A small network was shown many inputs. Here are its activations along a few directions, one row for each input.
Each table varies a few parts of the input and shows all the possible inputs, shuffled.
A made-up example of a description, with smaller parts first: one of 6 places along a line, together with either a single point or one of 9 places along a line or (one of 2 separate values, together with one of 8 places around a ring).
Shared parts are said once, and a part with two or three values counts as separate values.

Other details of the inputs vary at random and push rows far along two fixed directions, the same in every table; ignore that.

A family of inputs:
x1: [-20   2  17 -21  23  15 -13  22   4  -6 -11 -40   5]
x2: [-40  15  36 -14 -13 -26   1 -36  75 -35   7 116  34]
x3: [ 11 -11 -33  19 -48   3   0 -27 -15   3  28  -2  -4]
x4: [  5   5  35  -9  22 -14 -33  11  -3   2  -2 -35   3]
x5: [-24  32  35   1 -14 -48   4 -36  73 -49   2  95  56]
x6: [ 30 -12 -43  16 -28 -14  12 -21 -34   9  27   0   1]
x7: [ 31  -9 -43  21 -29 -13   6 -24 -24  12  24  -1   1]
x8: [ 21   8 -24  35 -42 -13   5 -23 -22  18   7   5 -18]
x9: [-33  39  16  -3   0 -33  28 -29  84 -52 -13  86  56]
x10: [ 13 -10 -30  16 -48   3   8 -25 -19   6  32  -2  -2]
x11: [ -4 -16 -36  13 -32  20  28 -28   0  23   3  -1 -19]
x12: [ 15  -8 -57  15 -13   0  35 -14 -27   6  11 -15   0]
x13: [-19  47  34   1 -16 -44   3 -23  67 -37  -9 111  41]
x14: [-25  44  38   6 -17 -46   4 -25  64 -38 -10 108  42]
x15: [ 11 -16 -34  21 -41   2   4 -20 -23   9  33   4   4]
x16: [ -6  22  20  -8  35   5 -10  22  -5   2 -32 -27  -9]
x17: [ 25  -6 -37  24 -37 -15   2 -32 -18   5  19  -9  -7]
x18: [ -7 -10  40 -22  21  10 -35  10   2  22   3 -15 -15]
x19: [-19   3  20 -24  24  15  -5  25   1  -4  -7 -38   7]
x20: [ -6 -15  31 -27  30   8 -33  18  -5  21   8  -3  -8]
x21: [ 26  11 -28  30 -41 -11   4 -22 -18  19   8   8 -17]
x22: [  9 -27 -33   8 -30   6  11 -24 -24  24  32  23 -17]
x23: [ 29 -20 -27  41 -37  11  23 -10  -2 -12   3   2 -27]
x24: [-35  48  25   9  -2 -28  30 -24  70 -43 -27  97  44]
x25: [ 14   1 -47  26 -22   1  28 -25  -6   6   4 -22  -6]
x26: [-23 -15  14 -32  37  17  -9  23  -1  12 -14 -14  -6]
x27: [ 15  14 -40  32 -24   6  28 -20 -13  15  -9  -5 -16]
x28: [ -8  22  27  -1  33   5  -7  21  -4   6 -31 -30  -8]
x29: [ -4  -5  27 -29  22   3 -29  28 -15   0  15 -16  13]
x30: [ 17 -17  23 -10  34  11 -14  43  -1 -22 -17 -10 -12]
x31: [  7  18  35 -14  21 -12 -28  24 -16   9 -11 -16  -9]
x32: [  8  -1  21 -21  32 -16 -34  19 -13  -3   1 -21  10]
x33: [-15   0  11 -24  31  16 -10  31   1   0  -6 -29  14]
x34: [ 21 -14  25  -8  34  12 -13  43   3 -16 -15 -11 -11]
x35: [ 14  12 -40  28 -23   6  34 -17 -24  12  -7  -5 -16]
x36: [ 18  -8  33  -3  25  13 -15  36  11 -16 -19 -23 -19]
x37: [ -2   1  34 -18  13   6 -37  18   0   3   8 -30   5]
x38: [-19  -3   8 -26  32  14 -11  31  -3  -6  -7 -28  13]
x39: [ 27  -6 -34  21 -37 -14  10 -30 -23   8  22  -9  -6]
x40: [ 12  -2 -48  21 -21   0  34 -22 -16   5   7 -23  -7]
x41: [ 26   1 -41  24 -32 -14   4 -13 -35  15  11  16 -13]
x42: [-39  36  20   2  -1 -34  30 -31  80 -53 -14  84  56]
x43: [ 18 -16  26 -12  35  11  -6  45  -4 -19 -12  -8 -10]
x44: [-11 -13  37 -24  22   8 -36   9  -2  16   2 -14 -16]
x45: [ 34 -20 -31  32 -35  12  29  -6  -8 -13   5   5 -26]
x46: [-18  -1  12 -29  32  14  -4  33  -6  -4  -3 -26  15]
x47: [ -8   9  14 -15  36  -2 -10  16   4  -7 -18 -42   2]
x48: [-10 -12  40 -27  22   8 -28  12  -4  18   6 -13 -15]
x49: [-10 -19 -32  18 -33  18  29 -29  -4  22   2  -4 -19]
x50: [  6  17  32 -11  20 -12 -35  21 -13   7 -15 -18 -11]
x51: [ 17 -14 -39  16 -39   4   3 -19 -20  10  34   7   4]
x52: [ -2 -14 -49  20 -28  14  28 -12 -17   7  15 -11   4]
x53: [-24  -9  26 -31  28  19  -2  17   3  13 -15 -24 -11]
x54: [-25 -15  21 -25  35  17  -6  22   0  16 -14 -17  -4]
x55: [ 15 -17  29  -3  32  11 -12  42   0 -17 -16 -13 -11]
x56: [ 32 -21 -33  34 -36  11  22  -9  -4 -16   1   5 -28]
x57: [ -5  -6  24 -26  22   3 -37  25 -12  -3  11 -17  11]
x58: [  1  -5 -43  20 -36  16  25 -20  -3   6  11 -16  -1]
x59: [ 19   7 -49  27 -15   7  29 -10 -26  17  -5   2 -10]
x60: [-25 -10  23 -28  27  19 -10  15   6  11 -19 -26 -13]
x61: [ -7   4   6 -21  44  -3  -8  24  -4  -7 -15 -30  11]
x62: [-10   9  21  -7  34  -2  -7  15   6  -3 -18 -45   4]
x63: [ -4 -25 -47   4 -21  18  35 -16 -19  22  11   8 -15]
x64: [  8 -10 -25  27 -49   2   2 -29 -12   7  29  -4  -3]
x65: [ -2  18  15 -16  44   4   0  32 -17   3 -24 -14   2]
x66: [-19 -13  17 -30  36  19  -7  23   3  18 -13 -15  -4]
x67: [  6 -28 -28  18 -32   5   7 -28 -19  27  29  20 -17]
x68: [ -4  17  12 -13  44   4  -8  29 -13   1 -28 -16   0]
x69: [-53  35  32   2 -22 -17  25 -33  89 -52 -10  76  50]
x70: [ 10   7  31 -14  23 -13 -34  12   0   3  -2 -33   3]
x71: [  8  13  27 -19  29 -14 -26  32 -24   9  -7  -5  -2]
x72: [  3 -21 -19  22 -41   6   5 -37  -9  25  24  11 -22]
Each input here is: one of 8 places along a line, together with either a single point or (one of 2 separate values, together with one of 4 places along a line).
Question: Changing only the place on the line of 8 turns x54 into x11. The same change can be made to x55. Which row results?
Answer: x36
Question: Changing only the place on the line of 8 turns x12 into x42. The same change can be made to x22. Which row results?
Answer: x67
Question: List by row number the other rows that have the place on the line of 8 in common with x41.
Answer: x2, x26, x30, x32, x38, x57, x61, x68
Question: List by row number the other rows that have the place on the line of 8 in common with x50.
Answer: x1, x3, x16, x17, x44, x47, x56, x60
Question: Which other rows does x64 become when the choice among 2 separate values takes its other values? List them by row number.
Answer: x69
Question: Which other rows does x67 become when the place on the line of 4 takes its other values? List them by row number.
Answer: x5, x14, x15
Question: Which other rows does x58 become when the place on the line of 4 takes its other values? List them by row number.
Answer: x11, x25, x27

A family of inputs:
x73: [ -3  34  -7  12  -2 -25  23  -9  24 -37 -10  20  36]
x74: [  3  20  -5   9   8 -18  29   1  19 -28 -20  49  16]
x75: [-22 -12  12   6  -9   4  20 -20  44 -18   0  31  11]
x76: [-29  44   6   9   1 -23  19 -41  29  18 -32  30   1]
x77: [-20   9  20  -6 -30  -1  -5 -17  26  -7  10  46   4]
x78: [  30  -27 -106   31  -39   25   35  -19  -64   29   23  -69  -22]
x79: [ -3  33   5  19 -12  -5  25   4  24 -30 -22  36  13]
x80: [-27  -7   2  -7   1   1  21 -13  27  -4   5  52  17]
x81: [ -3 -14  51 -42  83  27 -34  66  -1  -3 -37 -85 -18]
x82: [ 11   6  68 -43  67 -14 -85  58 -36  16   3 -77   8]
x83: [-17   5 -13  -8   5  -1  27  -6  31 -20 -14  46  14]
x84: [-35   7   0  -5 -10  -5  15 -23  31 -13  12  23  38]
x85: [ 18   2  58 -25  85  10 -32  74 -13  -8 -43 -82 -17]
x86: [ 68 -43 -61  49 -52   4  -8 -20 -70  38  38 -45 -51]
x87: [-23  18  -3   2 -14  13  23  -4  36 -24 -17  34  11]
x88: [-34   6  12   2 -19  14  17 -10  31  -8   1  39  15]
x89: [ 63 -37 -71  35 -42   1  -7 -14 -89  52  41 -23 -42]
x90: [ -7  -8  20  -3 -20 -11  -2 -27  39 -17   9  37   0]
x91: [ 55 -24 -61  45 -62  13 -11 -10 -84  48  38 -36 -46]
x92: [ -5 -19  64 -64  80  12 -63  61 -31  29  -7 -54 -18]
x93: [-19  10   8 -14 -20 -20  -7 -30  27 -12  21  29  28]
Question: Describe the family of inputs behind these rows.
Answer: either a single point or (one of 4 separate values, together with one of 5 places along a line)
Question: A walk changes only the place on the line of 5. It starts at x82 and steps to x93. List the rest of the walk in order.
Answer: x84, x78, x73

A family of inputs:
x94: [ 42 -34 -64  28  -2  28  34  15 -66  31  -2 -70 -44]
x95: [-18  21  53 -34  64   0  -9  40  43 -31 -43   2  13]
x96: [-18  14  61 -47  48 -20 -50  21  17  -5  -8  -4  17]
x97: [-22   9  48 -22   7 -20 -19  -1  46 -31   3  70  27]
x98: [  3  -7  35 -21  73  18 -21  62  -8  -1 -36 -62  -9]
x99: [  6  23   4  24 -44 -25  13 -24  38 -39   7  86  21]
x100: [-11  -5 -46  28 -59   8  50 -39  22 -20   9  59   6]
x101: [ 11 -31 -35  17 -37  19  22 -22 -21  24  26  -3 -22]
x102: [-15  -3  -7   4 -15   2  -1 -20  11   9  16   6  13]
x103: [ 32 -18 -69  31  -1  19  22   6 -58  30  -1 -75 -23]
x104: [  9 -17 -24  26 -46 -13   9 -40  14  -7  25  50   1]
x105: [ 43 -49 -44  17 -19  15  -4   0 -76  45  32 -55 -48]
x106: [-19  -2  38 -33  61  18 -35  47 -14  11 -21 -79  -3]
x107: [-44  14  61 -31  13  -4 -11   4  68 -32  -5  71  37]
x108: [-42  17  80 -49  40  -4 -28  16  69 -27 -17  43  25]
x109: [  2  -4 -11  -2 -15 -12 -10 -13 -14   7  21  14  10]
x110: [ 14   2 -64  27 -18   7  39 -10 -27   4   0 -12   0]
x111: [  6 -22 -48  26 -43  18  44 -27 -13   6  10   1 -21]
x112: [  -5  -25   48  -39   77   38  -46   75  -33   20  -26 -105  -28]
x113: [ 33   6 -41  32 -42 -10   5 -14 -37   8  21  -2  -4]
x114: [-40  20  63 -40  52  -1 -15  27  31 -16 -25 -17  20]
x115: [-50  38  46 -31  19 -16   1  -7  72 -41 -24  46  37]
x116: [ -5  10  35 -30  75   6 -12  51 -16   2 -32 -68   2]
x117: [  3  20 -54  26 -30 -10  49 -37  18 -18  -7  32  12]
x118: [-34  19  -3   3 -39 -14  21 -42  49 -19  19  80  40]
x119: [  9 -18 -57  21 -42  20  34 -26 -12   7   6  -2 -26]
x120: [ 31 -11  62 -30  73  12 -61  79 -54  21 -16 -98 -33]
x121: [ 26   7   4   8   1 -11 -14  10 -34  11   6 -35  -9]
x122: [-47  32  56 -36  16 -19 -13 -12  72 -27  -8  58  42]
x123: [  6   7 -43  31 -30  -2  20 -30 -30  38  -1  10 -20]
x124: [ 20  23 -34  32 -55 -28  17 -43   8 -12  13  43   8]
x125: [  5  32 -17  42 -62 -38  22 -55  44 -33  12  80  32]
x126: [ -5  -4  55 -40  55  -9 -48  35 -20  15  -1 -45   2]
x127: [ 45  -9 -40  31 -40  -1   5 -13 -32   9  13  -5 -28]
x128: [ 10 -12  -3  -4 -14  -9 -11 -14   3   0  13  24  -9]
x129: [ 18 -31 -47  10 -20  22   8  -9 -63  51  29 -61 -28]
x130: [ 25   5 -28  48 -60 -18  19 -39  18 -21  16  56   2]
x131: [-27  22  74 -29  56  -2 -31  35  25   3 -39  18  -4]
x132: [-19   8  64 -35  49 -18 -52  23  18  -6  -5  -8  22]
x133: [ 13 -34 -41  23 -35  24  10 -20 -21  26  25 -12 -21]
x134: [-17  21  -5  13 -11 -11  43 -13  57 -46 -18  78  30]
x135: [  23  -34  -63    6    0   41    2   25  -94   52   12 -109  -41]
Question: Describe the family of inputs behind these rows.
Answer: one of 2 separate values, together with either a single point or (one of 4 separate values, together with one of 5 places along a line)
Question: Changing only the choice among 2 separate values turns x116 into x94. The same change can be made to x122. Which row results?
Answer: x108
Question: Which other rows does x111 become when the choice among 2 separate values takes its other values? List them by row number.
Answer: x114
Question: Which other rows does x100 become when the choice among 2 separate values takes its other values? List them by row number.
Answer: x135
Question: A walk changes only the place on the line of 5. It starts at x98 and steps to x112. List the rest of the walk in order.
Answer: x133, x104, x130

A family of inputs:
x136: [-16  -9  23 -42  44   1 -46  22 -15  18   7 -49  11]
x137: [ 52 -45 -17  28 -48   1 -21 -10 -36  10  44   6 -34]
x138: [ 16 -12  28 -34  40  -5 -47  44 -17 -16  17 -35  17]
x139: [ 17  14 -55  30 -48 -12   8 -23 -31  12  26   7  14]
x140: [ 28  -7 -47  30 -49 -14   8 -46 -12  14  24 -11 -12]
x141: [ -9 -23  41 -43  27  19 -49  33 -38  40  19 -23 -16]
x142: [ 17  -7 -73  25 -10   9  58 -23 -15  12 -13   4 -18]
x143: [ 42 -13 -47  58 -78   0   1 -33 -46  35  34  19 -33]
x144: [-29  32  -7  14 -19 -39  53 -56  73 -39  -6  96  50]
x145: [ 34  -8 -30  17 -35 -17 -11 -20 -55  37  27  14 -29]
x146: [ 18   8 -49  45 -44  -5  43 -35 -15   2  -1  -9 -13]
x147: [ 38 -10 -19  28 -50 -13 -13 -25 -41  31  22   5 -41]
x148: [  9   7  47 -18  31  -7 -57  41 -35  27   4  -7  -4]
x149: [-25  35  -1  34 -45 -39  59 -75  96 -51  -8 105  42]
x150: [ 48 -43 -29  16 -33  -3 -19  -4 -52  16  49  14 -21]
x151: [-20  -7  23 -48  31  19 -39  32 -26  21  13 -54   8]
x152: [ 20 -14  43 -25  31   2 -54  42  -6 -20  10 -50   2]
x153: [  8   2  21 -35  49 -13 -43  24 -25  20   1 -55   3]
x154: [ -6 -24  55 -32  15  23 -53  27 -22  32  13 -29 -28]
x155: [-26 -11  16 -28  56  10  -9  25  -8  14 -12 -48  10]
x156: [ -8 -22 -69   7 -14  45  52   3 -30  23  -2 -23 -23]
x157: [ 13 -32 -91  45 -44  34  59 -34 -19  21  -3 -21 -40]
x158: [  3 -27 -73  40 -64  33  55 -37 -29  23  24 -28 -22]
x159: [-14  47 -29  23 -71 -55  35 -76  58 -41  18 116  48]
x160: [ -3 -26  55 -24  27   4 -60  17 -10  30   8 -24 -24]
x161: [ -9  20  24 -12  53   5 -12  48 -22   6 -23 -45  17]
x162: [ 16   5 -66  30  -6  26  42  14 -40  15 -20 -18 -16]
x163: [-24 -11   5 -31  64  27   3  38  -2  10 -35 -39  -8]
x164: [-28  54 -11  44 -49 -14  68 -44  94 -62 -32 121  37]
x165: [-14  18   1  35 -57 -31  55 -52  99 -82   8 116  52]
x166: [-68  41  90 -45   2 -18 -23 -15 106 -56  -6  77  59]
x167: [-54  22  94 -44  27 -38 -40 -13  84 -30   0 111  48]
x168: [-20 -13  33 -19  49  16 -17  24   4   9 -18 -64  -4]
x169: [  8 -18  15 -29  64  22  -3  68  -9 -22 -29 -35  -1]
x170: [ -7  17  43 -37  80  -1 -26  56 -31  10 -32 -71   2]
x171: [  4 -27 -87  37 -56  48  67 -24 -22  19   4 -19 -39]
x172: [ 36 -21 -26  34 -54 -15  -1 -47 -18  29  29  27 -34]
x173: [ 40 -35 -83  39 -42   8  46 -15 -43  -2  32 -13  -4]
x174: [ 13 -10  44 -30  42 -16 -51  22 -26  33   7 -11 -14]
x175: [-59  36  87 -38  18 -33 -33 -19 108 -53 -11  67  58]
x176: [ -5  18  28 -38  86  15 -11  66 -24   5 -54 -60 -15]
x177: [ 32 -17 -86  49 -39  18  62 -34 -20  17  -9 -16 -41]
x178: [ -1  16  41 -27  74  20 -16  62 -12   0 -57 -72 -27]
x179: [ 14  10 -47  54 -45   6  38 -21 -15   2   1  -7  -3]
x180: [-42  62 108 -44  35 -46 -45   8  86 -58 -30  49  48]
x181: [-36  -9  43 -51  69  31 -20  57 -19  17 -14 -69   6]
x182: [-44  68  87 -17   6 -40 -30  -3  96 -63 -20  79  65]
x183: [ 38 -34 -54  29 -20  30  37  13 -18 -15  -6 -27 -30]
Question: Describe the family of inputs behind these rows.
Answer: one of 2 separate values, together with one of 4 places along a line, together with either a single point or one of 5 places along a line
Question: Changing only the choice among 2 separate values turns x153 into x140. The same change can be made to x138. Which row results?
Answer: x152
Question: Changing only the choice among 2 separate values turns x137 into x150. The same change can be made to x154. Which row results?
Answer: x141
Question: Which other rows does x182 become when the choice among 2 separate values takes its other values? List them by row number.
Answer: x139
Question: List by row number the other rows that have the choice among 2 separate values and the place on the line of 4 in common with x149.
Answer: x146, x158, x165, x168, x179
Question: A walk changes only the place on the line of 4. It starts at x145 and steps to x159. List the rest of the walk in order.
Answer: x170, x176
